A small network was shown many inputs. Here are its activations along a few directions, one row for each input.
In each table, some parts of the input vary, and every possible input appears once, in random order.
Descriptions start from the smaller parts, as in this example, which fits no table here: one of 8 places around a ring, together with either a single point or one of 11 places around a ring or (one of 3 separate values, together with one of 4 places along a line).
Shared parts are said once, and a part with two or three values counts as separate values.

Other details of the inputs vary at random and push rows far along three fixed directions, the same in every table; ignore that.

Table:
x1: [ 16 -38   5  52  -8 -89  28 -15 -22  38 -38   4]
x2: [-21   8  13   2  24  10 -14   2  20  -3 -15  18]
x3: [ 10  23 -21  19  59  30 -40  38  45 -56 -57 -19]
x4: [ 40  -7  -5  25 -44 -93  20  16   4  25   4 -52]
x5: [  3 -31  30  31   4  -4  14 -28 -38   7 -16  23]
x6: [ 17 -27  19  42 -26 -70  -6  27  32  27 -42 -25]
x7: [ 23 -16  -9  13  30  13   1  69  55 -44 -32 -20]
x8: [  5 -22  10  54  25  16  -1 -52 -92 -12 -19  39]
x9: [ 11 -45  15  67 -14  23   5 -29 -86 -26  12  74]
x10: [ -3  10   9   1  17  28 -18 -24 -68 -29  25  13]
x11: [-48  43  24 -96  -4  53  -5 -47 -40  -9  77 -27]
x12: [  4  -1  23   6   7 -18  -9  12  32  -2 -25 -14]
x13: [ 37 -14 -12  24 -44 -85  34  17   5  29   4 -58]
x14: [ 18 -30  -6  43 -27 -67   0  24  43  38 -20  -8]
x15: [-22  18   4  10  23   7 -22 -32 -34   3  -4  18]
x16: [-24   4   7  19  45  34 -19 -43 -52 -27 -12  62]
x17: [-34  35  22 -73 -48 -13  13 -22  11  46  85 -27]
x18: [  7 -13  10   8 -13 -14 -14  38  20  -9  -4 -18]
x19: [-43  32  28 -59 -58 -66 -11   2  61  81  26 -70]
x20: [  6   2 -38  10  46  60   0  67  70 -59 -17  16]
x21: [  9 -11   4   2 -24 -20  31 -29 -45  -3  29  -2]
x22: [ 22 -35  20  68  26 -21   0 -39 -74 -23 -37  53]
x23: [ 19 -31  -3  63  -9 -86  20 -12 -28  46 -37  -6]
x24: [  36  -20   17   10  -33 -105   20   17    1   21   -2  -47]
x25: [ -9  29 -14 -34  28  46 -17  23  10 -40  11 -38]
x26: [-20  17   4 -28   0   1  -5 -49 -16  14  33  12]
x27: [ 18  -2 -24  11  34  52   3  63  66 -67 -25  -2]
x28: [  4 -22   4   7 -11  -5   0  39  19  -7  -4 -24]
x29: [-63  32   6 -66 -11  68 -19 -42   6  23  61  -1]
x30: [  1   2 -36  21  26  46 -23  69  68 -49 -17  16]
x31: [ 44   0  -7 -34 -12  17  12  27  22  24 -55  19]
x32: [ -3  14  11 -65 -39  56  -4 -32 -44  47  -1  39]
x33: [ -8  10   3 -13  29  17  -7  -7  10 -24 -22 -14]
x34: [ 18 -17 -27  28  29   0   4  43  73 -13 -38   1]
x35: [ 50  19 -43 -31  38  54  -9  53  46 -37 -87  22]
x36: [-18  32 -33 -25  33  47 -20   0  35 -13   6 -16]
x37: [  3 -12  33   0 -41 -17  23 -39 -53  16  48  16]
x38: [ 29 -57  -9  78   8 -42  30 -42 -65  11 -21  58]
x39: [ 21  50 -34 -68  20  74 -22  23  24  -9 -43   1]
x40: [-22 -42  15  64  10  20   0 -41 -73  10 -18  75]
x41: [-19  14  -7 -49 -62 -50  18  36  74  57  47 -74]
x42: [-51  53   8 -85 -12  45  -5 -52 -30   2  92   3]
x43: [  7   1 -28  -4   2 -15  21  23  26 -10  11 -12]
x44: [ 21 -13   4  25  -8 -18  15 -20 -45 -24  11  21]
x45: [-48  57  -3 -69   7  52 -30 -54 -10  14  62 -11]
x46: [  6 -17  -7  12 -25   0  11  31  26 -10   4 -17]
x47: [-34  24  22 -58 -30 -46  11   1  59  63  16 -60]
x48: [ 17   1  -5   6  47  39 -22  69  58 -68 -31  -3]
x49: [-26 -12  21  11   6  42 -14 -24 -28  -5  -7  21]
x50: [ 20   0 -12  15 -39 -79  19   7  -3  40  24 -32]
x51: [ -4  -5 -27  33  30  59   5 -22 -67 -35  21  54]
x52: [-23   9  17 -23  -7  12  -3 -39  -7  24  38  20]
Description of these inputs: one of 4 places along a line, together with either a single point or (one of 2 separate values, together with one of 6 places around a ring).
The inputs of x21 and x13 match in every part but the place on the line of 4. If x16 is changed in the same way as x21 into x13, which row does it become? -> x15
The inputs of x29 and x38 match in every part but the place on the line of 4. If x6 is changed in the same way as x29 into x38, which row does it become? -> x22
Change only the choice among 2 separate values in x22. List by row number the other rows that result. -> x33
List by row number the other rows that have the place on the line of 4 in common with x12. -> x2, x5, x7, x17, x20, x27, x31, x34, x37, x47, x48, x52

Table:
x53: [ 42 -24 -23  35 -26 -84  27  50  42  20 -11 -33]
x54: [-49  51  16 -59  50 116 -48 -41 -32 -39  20  35]
x55: [-58  24  15 -36   2  60 -27 -13  27  19  19  11]
x56: [ 47 -12 -32  34  34  23 -16  80  63 -54 -86  13]
x57: [  1  30 -11 -61 -40 -42   9  20  57  54  11 -52]
x58: [ -1 -27  22  29  -8  13  15 -48 -96  -7  42  68]
x59: [-35  50   0 -52  28  42 -35  21  48 -42  17 -40]
x60: [ -2 -15  30  19 -32 -54  18 -49 -56  27  40   9]
x61: [ 46 -37 -31  74  53  -6   1  48  43 -40 -94  26]
x62: [-12  -4  18  -4 -23 -40  22 -32 -15  24  35 -24]
x63: [-23  28  -9 -29  61  81 -32  11  28 -43 -30   1]
x64: [  7   7   6 -19 -47 -82  16 -23   9  75   8 -39]
x65: [-12  -8   7  28   4  -3  -1 -40 -73  -5  20  19]
x66: [ 63 -62 -16  87   8 -26  23  35 -14 -14 -85  38]
x67: [  19  -53   18   49  -12  -14   33  -52 -100   26   -8   76]
x68: [ -7  25  19 -53 -32 -51  -2 -12  38  50  14 -46]
x69: [ 18 -17  14  10 -31 -27  11  -3 -25   6  21  -6]
x70: [  6  18 -10 -29  11  19  -8  34  49  -9 -21   1]
x71: [-16  41 -16 -44  -8 -19  -5  19  69   7  30 -66]
x72: [ 56 -23 -30  42 -20 -70  16  73  59   3 -32 -50]
x73: [ 46 -29 -28  54  12   6   3  28 -11 -18 -61  37]
x74: [-54  41  20 -68  -8  16  -6 -30  -2   6  54 -51]
x75: [-13  24 -24 -23  53 117 -24  39  37 -88  -2   7]
x76: [  -4  -13   16   29    7    9   -1  -70 -107   19    2   54]
x77: [-48  -2  26 -24 -57 -48   1 -16  22  60  64 -43]
x78: [-15 -13   5  11  25  64   9 -29 -62 -35  32  56]
What is each input in this table made of? -> one of 2 separate values, together with either a single point or (one of 3 separate values, together with one of 4 places along a line)
Change only the choice among 2 separate values in x67. List by row number the other rows that result. -> x78
Start at x63 and move only the place on the line of 4, one step at a time. The first step leads to x61. Which rows follow, in order? -> x67, x66

Table:
x79: [-13  37   1 -65 -21 -32  -6  -9  45  41  20 -51]
x80: [ 15 -12  17  19   3 -18  -3 -18 -24   5 -22  13]
x81: [ 26 -45  10  74  11 -32  -3  -8 -29   4 -51  31]
x82: [-29  27 -14 -43  40 103 -20 -11 -18 -53  44  39]
x83: [ -1  -4   0  26  -3 -30   5  24  25   0  -2 -10]
x84: [-14  15   8 -23 -38 -11  -2   3  13  20  40 -22]
x85: [ 19 -35 -15  75  14 -33   6   4  -4  -8 -21  14]
x86: [  3  -7  29   3 -26 -55   9 -24 -22  22  26 -24]
x87: [-15  21  18 -47 -22 -36   4   8  38  10  27 -60]
x88: [-22   0  21 -23 -28 -41   3  -4  20  23  27 -49]
x89: [ 33 -47   2  54 -41 -50  31 -31 -78  20  18  41]
x90: [-35  25  17 -51  -6  41 -14 -27 -16  25  35  14]
x91: [ -3  26 -31  -7  65  88 -15  44  48 -86 -19   5]
x92: [ 24  -5 -11  11  -8  -8   2  50  39 -27 -16 -23]
x93: [ 17 -15  -1   7 -21 -17  -3  30  25  12 -34 -12]
x94: [ 25 -16 -10  37  -2  -2  -6  26  11  -2 -40  25]
x95: [-20  -1  10  21  52  97 -11 -26 -68 -77   9  74]
x96: [ -3 -16   9  25  -2  -9   8 -57 -75   0  36  40]
x97: [  5 -18   5   5 -15 -34   5  34  29  11   3 -37]
x98: [  5   6 -34   9  33   7 -11  48  79 -18 -55 -16]
x99: [ 37  -8 -21  17  -9 -14  13  43  34 -18 -15 -25]
x100: [  6  -1  18  -2 -26 -46  18 -36 -28  28  35 -27]
x101: [ 37 -37 -35  75  44 -10   5  40  15 -58 -50  36]
x102: [-33  11  17 -38 -25  43 -10 -26 -29  -1  52  -4]
x103: [  8  -1  14 -18 -26 -42  21 -28 -15  40   2 -19]
x104: [ -2 -17  16  17   1   7  18 -53 -77  -9  29  32]
x105: [ -7  20  11 -54 -11  26   7 -24 -18  25  26  -5]
x106: [ 23   6  -3  -6  -4 -38   6   9  34  20 -25 -35]
x107: [  6   3 -24  19  39  31 -20  69  67 -44 -22  -2]
x108: [ 28  -2 -25   8  29  16   4  54  46 -38 -18 -17]
x109: [ -4  15  -5 -14   0 -29 -11  31  67  17 -26 -33]
x110: [-27  43   0 -73 -29 -21   9   3  44  21  53 -57]
x111: [  0 -10 -20  26   8 -26   6  25  42  -7 -12 -21]
x112: [  7  14 -22  10  31   8 -16  62  82 -20 -54 -10]
x113: [ 15 -19 -15  37   5 -27  15  17  18  15 -41   8]
x114: [-42  36 -18 -22  66 122 -42 -23   4 -49  -3  41]
x115: [-25  15  23 -35  12  44 -10 -41 -38 -10  10  25]
x116: [-15  14  -1 -41 -20  -3   4  -3  20  44  16 -22]
x117: [ 33 -13 -23  63  12 -46  -2  15 -46 -14 -30  -9]
x118: [  8 -13  24  -8 -34 -45  20  -8 -25  27  32 -21]
x119: [-14  13  16 -37  16  64 -12 -21 -36 -13  11  34]
x120: [ -1  38 -10 -77 -43 -17   0  16  58  39  19 -52]
x121: [-25  51 -32 -64  57  87 -34  30  74 -55 -17  -2]
x122: [ 12 -29   8  49  -2 -44  -2  12   8  -1 -16 -15]
x123: [ 23 -24  11  23 -23  12  21 -50 -91  19   4  53]
x124: [ -2 -22  -3  34 -18  18  10 -30 -58  -1  26  38]
x125: [ 20   0  -4   1  -1 -17  18   8  11  11 -25  -7]
x126: [-32  13  -9  15  61  91 -33  -1  -5 -71   3  50]
x127: [ -8  18  19 -44 -24  35  -5 -25 -29   8  19  10]
x128: [ 26 -54 -11  94   4 -42  28   3 -34  -5 -25  38]
x129: [-30  13  25 -42 -43 -41  10  -8  17  37  42 -57]
x130: [ 20   0  -5  20 -12 -48  -2 -24 -71  31 -19 -10]
x131: [ -3   2   1 -25  -1  25   4 -28 -38  13  17  36]
x132: [-34  11  26 -34  -9  27  -4 -35 -30  18  17   9]
x133: [ 26 -33   5  70   5 -50  -2  -2 -14  18 -43  27]
x134: [-12 -16  24  -7 -11  18   0 -31 -54  23  10  30]
x135: [-19  41  20 -80 -30 -22   4   4  48  36  16 -60]
x136: [-14   4   5 -11   8  37   5 -49 -63   2  15  56]
x137: [ 28 -44 -21  67  11 -23  15  30   0  -7 -22  19]
x138: [ 11 -11 -17  23  38   7 -19  53  64 -32 -69  -8]
x139: [-44  34  15 -32   5  31 -25 -30  -1  -1  50  -9]
x140: [  6  -1  -6 -11 -36 -20   9  -2  11  40  -1 -12]
The inputs of x136 and x110 match in every part but one. If x115 is changed in the same way as x136 into x110, which row does it become? -> x87
The inputs of x102 and x93 match in every part but one. If x84 is changed in the same way as x102 into x93, which row does it become? -> x94
What is each input in this table made of? -> one of 2 separate values, together with either a single point or (one of 5 places along a line, together with one of 6 places around a ring)
Change only the choice among 2 separate values in x128. List by row number the other rows that result. -> x113
Change only the place on the ring of 6 in x109. List by row number the other rows that result. -> x98, x103, x115, x121, x138
Change only the choice among 2 separate values in x126. List by row number the other rows that result. -> x109
